A small network was shown many inputs. Here are its activations along a few directions, one row for each input.
In each table, some parts of the input vary, and every possible input appears once, in random order.
Descriptions start from the smaller parts, as in this example, which fits no table here: one of 3 separate values, together with either a single point or one of 9 places around a ring or (one of 4 places along a line, together with one of 5 places around a ring).
Shared parts are said once, and a part with two or three values counts as separate values.

Other details of the inputs shift rows strongly along two fixed directions, in all tables alike. That doesn't count.

Rows:
row 1: [ 13  21  39  18 -14   5  14  -6  -5  14 -21  18 -14]
row 2: [  3   8   5 -22 -13   7   9 -25 -11   0  16 -11  23]
row 3: [ 16  13  37  13 -14 -10  -1 -24  -5   7 -21   7 -28]
row 4: [ -3 -11 -18  -7  14  -7   2  31  -2 -14   9 -16  13]
row 5: [  1  15   2 -14   4   4  18 -20 -20   8  20  -5  11]
row 6: [ 17  19  27   7  -7  18  -8 -23  -1  18 -23  15 -18]
row 7: [ -9  16  -7 -11 -12  -4   5 -36 -11   2  19  -3   1]
row 8: [ -8 -22 -13   3  16 -16 -11  21   2  -8  17 -10  12]
row 9: [-15 -13 -22   1   8  -2   9  31   7  -6  14   4  13]
row 10: [ -8 -10 -18  -4  14  -8   8  34  -3  -5  12  -8  13]
row 11: [ -3   4   3  -8   8  -1   2 -40 -11   6  22  -7  10]
row 12: [ 20  19  30   7  -1   8  12 -20  -6   7 -33   1 -22]
row 13: [ 14 -14  11  18  -5   0  -5  33  19  -9 -46   0 -15]
row 14: [  5 -17 -28 -13   5  -6 -13  24   1  -8   7  -2  14]
row 15: [  4  14   3 -18   4   5  14 -24 -19   0  18 -12  13]
row 16: [ -6  14   8 -15  -2  12  24 -20  -5   9  21  -8  13]
row 17: [  7 -18  19  33   5  -9 -12  27  19  -3 -33   1 -23]
row 18: [-16 -21 -26  -2   8 -13  -7  14   8 -17  11  -8  -2]
row 19: [ 17  25  30  22 -20  -2   3 -15  -5  11 -25  17 -23]
row 20: [ -3  15  -7  -6   1   6  17 -25 -13  11  18   7  10]
row 21: [  9  -6   8  22  12  -4   7  38  18   0 -44   8 -27]
row 22: [ 13  -7  14  20   7  -2   2  39  18  -8 -40  -4 -21]
row 23: [-15 -18 -23   0  20   2 -17  18  10  -4   9  -5  10]
row 24: [-11  15   3 -12 -20  -5   5 -27 -12   2  27  -7   7]
row 25: [ -1 -19 -22 -13   0  -3 -12  28   4  -9   8  -3  17]
row 26: [ -9 -17 -26  -2  23  -5 -19  17   1  -1   9  -4   9]
row 27: [-12  -8 -37   4   6 -12  -4  19   1  -9  10   4   6]
row 28: [-20 -13 -25   3  -1  -6   0  26   7 -14  14   3   9]
row 29: [  6  -4  10  32  -9 -13  -8  42  10  -4 -35  16 -23]
row 30: [  1   6  -2 -20  -9  14  12 -33  -2   0   8 -10  14]
row 31: [  2  20  39  15 -28   2   4 -22   4   5 -23   8 -28]
row 32: [  1 -20 -34 -13   7  -1 -10  19   4  -6   2  -2  10]
row 33: [-11   8  11 -12  -2  16  -3 -31  -4  11  26  -7  18]
row 34: [ -7   6  -2 -14  -4  -5   5 -40 -12   1  22  -6   1]
row 35: [  9  16  38   5 -14  25  -4 -18   4  14 -17  14 -12]
row 36: [  0 -12 -25  -6  13   0 -20  27  -1  -2  14   2  12]
row 37: [-10 -15 -28  -6  14  10 -15  23  10  -5  10   2   9]
row 38: [  8   8  -2 -21  -7   4   7 -28 -15   0  13  -8  19]
row 39: [ -7   9  12 -15   0   8  -6 -27 -11  13  29  -5  20]
row 40: [ -1   4   5 -23 -16  19   5 -28  -1   4  17  -4  18]
row 41: [ 11   9  38  19  -4   5   1 -32   6   9 -22   4 -20]
row 42: [  8 -15  17  26  -4 -21 -13  34  11  -7 -34   5 -31]
row 43: [  0  14   2 -18   2  13  19 -29  -4   1  14 -15   9]
row 44: [-13 -11 -30   0  14  -3   8  25   9  -6  11   7  10]
row 45: [ 15  23  32  17 -22  -8  -1 -19  -4   9 -25   9 -29]
row 46: [ -2  13   8 -19  -7  18  -5 -22 -11  11  28   2  19]
row 47: [  1  -4   4  29  -3  -8  -5  31  19  -8 -41  21 -27]
row 48: [ -2  14  -3 -14   6   7  21 -25 -15  11  14  -4   7]
row 49: [-21 -12 -31  -2   2 -13  -6  17   9 -17  10  -4  -1]
row 50: [ -4  -8 -28   4  13  -9   3  29  -7  -4  14   4  11]
row 51: [ -5 -15 -20  -3  21  -9 -21  22  -1  -2  13  -3  12]
row 52: [ 24  12  27   5 -14   8   6 -25  -3   8 -39   5 -17]
row 53: [ -5 -22 -30 -13   5   4  -7  20  13 -10   3  -3  11]
row 54: [  0   5   8 -10   6  -5   1 -35 -14   5  28  -7  13]
row 55: [  3 -16  16  27  -6 -13 -11  30  18  -9 -35   4 -33]
Description of these inputs: one of 5 places around a ring, together with one of 11 places around a ring.
- Changing only the place on the ring of 5 turns row 50 into row 44. The same change can be made to row 3. Which row results? => row 18
- Changing only the place on the ring of 5 turns row 13 into row 52. The same change can be made to row 9. Which row results? => row 20
- Change only the place on the ring of 5 in row 35. List by row number the other rows that result. => row 6, row 36, row 37, row 46

Rows:
row 56: [ -6  -7 -18  15   6 -28   6  16   5 -21 -12   0 -20]
row 57: [  0 -11  -5  11  15  -8  13  37   8  -1 -15   0  -2]
row 58: [ 18  -5  -9  10  14  12   2  53   7   4 -28  11  -3]
row 59: [-13 -23 -35  -6   8 -18  -6  28   1 -20   3 -22   6]
row 60: [  2  12  34   5 -19  24   3 -24   8  13 -11  15 -11]
row 61: [ -2   7  26 -11 -11  14  -9 -29   6  13   7   4   5]
row 62: [-24  15 -20 -20 -14   4   6 -21 -14  -2  52  -2  32]
row 63: [  0   1   9  28   0 -10   2  44   4  -4 -27  12 -26]
row 64: [ -5  -9 -17  12  12 -16   3  36  10 -22 -18  -8 -14]
row 65: [ 30 -16  11   2  15   6 -19  33   7  -2 -42   0 -12]
row 66: [ 13 -11   3  11   7  23 -17  37  16   4 -41  19 -13]
row 67: [  6  -1  -1 -24  17  24  -7 -30 -11   8  20  -7  31]
row 68: [ 14  16  39   4 -13  -2  -5 -29  -8   4 -10  -7 -18]
row 69: [-27  12 -24 -23   4 -18  25 -39 -26   0  59 -10  23]
row 70: [ 17  -5  -3   9   1  13 -10  44  11   3 -36  20   2]
row 71: [ 15   8  31  -3 -17  10  15 -30   1   6 -25  -7  -9]
row 72: [  9 -10  -1  14   8  -3  11  31  19 -14 -32  -2 -14]
row 73: [ 28  11  24 -13  -7  23   9 -28  -5  13 -34  -4  -3]
row 74: [ 24  24  21  -5   5  20  21 -14  -7  23 -17   1   3]
row 75: [  1  20  36   7 -16   5 -16 -29   3  15  -7   6 -17]
row 76: [ -1  15  15  21 -25 -14  -1 -10   0   2  -9  22 -17]
row 77: [  0  14  22  10 -18 -10 -14 -36   3  13   2   9 -20]
row 78: [-20 -29 -53  -9   8 -33  -3  15  -5 -24  23 -18  10]
row 79: [  9  22  35   7 -15  16  24 -13  -3  14  -9  13  -8]
row 80: [ -3  22  19   5  -1  -5  19 -14 -12   9  -2  -1  -9]
row 81: [-13 -13 -17  22  -4 -16 -15  20  11  -7  -2  12 -22]
row 82: [ -2 -25 -25 -18  22  11 -29  34  10  -2  -2   3  18]
row 83: [-11  10  -3 -16 -17  14  12 -18  -4   6  32   4  32]
row 84: [-21   4 -14 -20   7   2  -4 -43 -18   1  57 -20  33]
row 85: [  7  11  30  23  -9 -12  -7 -43  -7   9  -6   6 -20]
row 86: [-14 -34 -31  -4  26  -4 -15  25   8 -12  26 -15  28]
row 87: [-28 -15 -47   0  10 -26   5  32  -7 -17  34   2   7]
row 88: [-24 -17 -33   7   6  -3 -17  35  10 -11  16   0   0]
row 89: [  3  12 -26 -40  11  24  22 -26  -9   0  31 -19  36]
row 90: [ -4   1  -6 -13  -7 -18  -1 -37 -16  -5  37 -14   5]
row 91: [ 19  -2  32   0  -6   3  -3 -10   3   1 -17  -4 -10]
- Describe the family of inputs behind these rows. => one of 4 places along a line, together with one of 9 places around a ring
- Changing only the place on the line of 4 turns row 56 into row 72. The same change can be made to row 77. Which row results? => row 61
- Start at row 70 and move only the place on the ring of 9, one step at a time. The first step leads to row 58. Which rows follow, in order? => row 74, row 89, row 73, row 65, row 67, row 82, row 66
- Start at row 90 and move only the place on the line of 4, one step at a time. The first step leads to row 68. Which rows follow, in order? => row 91, row 65

Rows:
row 92: [ -3  17  -4   0 -16  -7  30 -19 -13  -3  13   2  -2]
row 93: [ 15  23  27 -28 -13  26  -5 -60 -20  22  29   1  21]
row 94: [  9 -33 -31   7  30  -6 -26  45  15  -9 -23   0   1]
row 95: [ 29  23  33   7 -16  15  23   4   5   3 -58   7 -16]
row 96: [-11 -23 -29 -19  14   5 -22  22   2   2  32  -5  38]
row 97: [  8 -39 -24   0  11   0 -22  50  18 -16 -20  -7   0]
row 98: [ 33  14  53  16  15  10  18   5   1  14 -47  -6 -23]
row 99: [-12  19  33  11 -22   6  -2 -48  -7  11  16   2  -4]
row 100: [-22 -10 -28 -15  28 -23  23   0 -19 -14  53 -30  27]
row 101: [-28  -6 -26 -12   0 -17 -15  -6 -10  -2  54  -8  24]
row 102: [-14   7   7  -4 -16  -2   1 -30   5  -7  18  -6  -7]
row 103: [ -6   5  13 -21  -5  24  -1 -20   6   6  11   5  14]
row 104: [-24  -2  -9  -4  -7 -10  -4  -7   4  -8  28  -1   1]
row 105: [ 21  31  35  21  -4  23  18  11   6  19 -42  23 -20]
row 106: [ 11   8  13  21 -18 -19  24  12   4 -11 -40   9 -20]
row 107: [  8   1  -3   8  10   8  10  46   4   6 -40  12 -12]
row 108: [-16   5 -16  -4  -4 -10  27  -3 -14   1  22   6   3]
row 109: [ -9 -10  -3  -9   3  24 -12  -7   2   6  22  -5  29]
row 110: [ -2  -5  -5  10  -1 -22 -24  12  -3  -5   8   4 -13]
row 111: [ -6  22   5  14  -9  -4  28 -11  -5  11  16  16  -6]
row 112: [-21 -21 -36  -9  -3 -20 -11   7   1 -18  29 -19   8]
row 113: [ -9 -30 -28  16  11 -31 -22  39  16 -16 -18  -8 -17]
row 114: [ -5 -19 -22  18  15 -23 -25  29  -1 -14  -9   6 -15]
row 115: [ -5  14   3   0  -1 -12  -4 -43  -8   3  13  -1  -5]
row 116: [  6  18  31 -26 -17  34   9 -57   2   9  14  -4  11]
row 117: [ 19 -17  -1  13  18   4 -26  32   7   1 -36  12 -10]
row 118: [ 30  -1  37  10  -5  12 -10 -10  12  15 -54   5 -24]
row 119: [  4   9 -23 -20   3  16  21   8  -8  -5  10  -8  18]
- Changing only one part turns row 104 into row 103. The same change can be made to row 115. Which row results? => row 94
- Describe the family of inputs behind these rows. => one of 2 separate values, together with either a single point or one of 4 places along a line or one of 9 places around a ring
- Start at row 105 and move only the place on the line of 4, one step at a time. The first step leads to row 107. Which rows follow, in order? => row 119, row 95
- Change only the choice among 2 separate values in row 108. List by row number the other rows that result. => row 107
